A small network was trained on made-up records. Each row is its average activation on records with the value named, seen along a few directions.
Related values have similar rows: they may be neighbours, one step apart, or belong to one group.
(in the rows, 500 means zero)
Strong random noise was added to every row along 7 fixed directions; ignore it. To show where, here is one row again and again, with new noise each time:
[587 402 616 684 468 578 421 492 465 682 808 712 391 508 511 563 469 367
 428 589 437 403]
[463 555 501 423 367 574 493 510 635 432 395 343 457 425 473 438 486 500
 431 402 590 460]
[553 598 376 525 701 360 528 331 259 525 603 476 523 484 539 470 511 419
 553 491 631 510]
[463 553 555 557 656 488 481 608 387 632 409 347 559 521 535 472 489 486
 451 391 360 570]
[335 489 339 355 443 579 465 307 517 439 412 429 472 504 531 602 494 516
 507 511 908 450]
[641 467 636 673 519 520 482 580 446 655 711 616 405 495 512 458 478 387
 408 482 305 488]
[550 550 574 527 459 555 540 593 547 500 477 455 419 459 460 371 533 555
 370 358 344 533]
[236 489 370 634 768 455 554 332 235 737 637 588 704 630 488 644 607 659
 590 558 222 506]
[530 457 332 421 608 413 660 411 336 518 430 517 407 610 650 490 485 438
 506 383 627 702]


Values of F:
f11: [526 528 485 447 594 523 480 387 370 368 592 700 496 461 522 473 562 602
 483 550 713 505]
f7: [708 477 721 535 723 463 430 888 480 513 194 371 381 566 605 422 387 306
 389 383 620 718]
f1: [478 511 691 519 190 693 261 605 690 426 665 564 481 323 393 483 448 493
 409 638 579 244]
f4: [461 397 349 418 470 549 573 367 484 455 424 573 382 556 516 526 529 589
 460 451 608 583]
f12: [392 362 458 435 605 439 509 419 428 525 523 575 653 583 591 652 458 455
 625 612 603 539]
f5: [475 516 528 631 381 593 295 466 587 580 587 490 634 462 367 601 498 509
 584 692 522 282]
f8: [422 693 492 504 789 356 449 291 275 375 581 485 666 420 432 491 614 711
 599 597 560 423]
f9: [554 571 390 383 467 594 540 444 472 336 291 490 351 540 464 424 656 760
 386 355 661 612]
f3: [544 632 403 438 627 334 565 434 345 369 566 441 649 418 536 389 482 487
 614 481 465 526]
f17: [378 314 534 498 469 594 517 650 515 670 478 627 486 589 608 574 392 439
 479 536 411 607]
f10: [661 555 382 480 641 345 623 386 369 365 562 659 363 592 467 467 653 586
 523 520 600 593]
f15: [600 473 623 633 495 497 412 661 587 600 555 510 523 546 407 553 540 496
 503 582 240 438]
f6: [566 648 552 377 504 516 412 613 530 399 331 260 464 305 478 350 396 434
 430 412 723 471]
f16: [432 440 616 583 896 442 419 592 212 581 493 584 561 620 524 639 567 639
 471 542 445 592]
f13: [613 724 440 480 574 255 586 309 481 256 662 502 557 375 355 364 629 472
 635 586 602 330]
f18: [580 557 457 463 290 438 652 468 680 424 537 472 447 389 455 326 464 496
 514 403 257 483]
f14: [673 364 500 618 284 526 623 507 701 524 672 767 370 597 474 510 505 488
 513 561 208 523]
f2: [611 406 546 668 400 543 364 424 435 672 733 678 466 495 512 608 458 343
 523 678 596 376]
F is arranged as a ring.
Name the neighbours of f8, in listed order. -> f12, f16
Name the neighbours of f18, in listed order. -> f4, f6
Name the neighbours of f9, in listed order. -> f5, f2
Name the neighbours of f3, in listed order. -> f11, f1
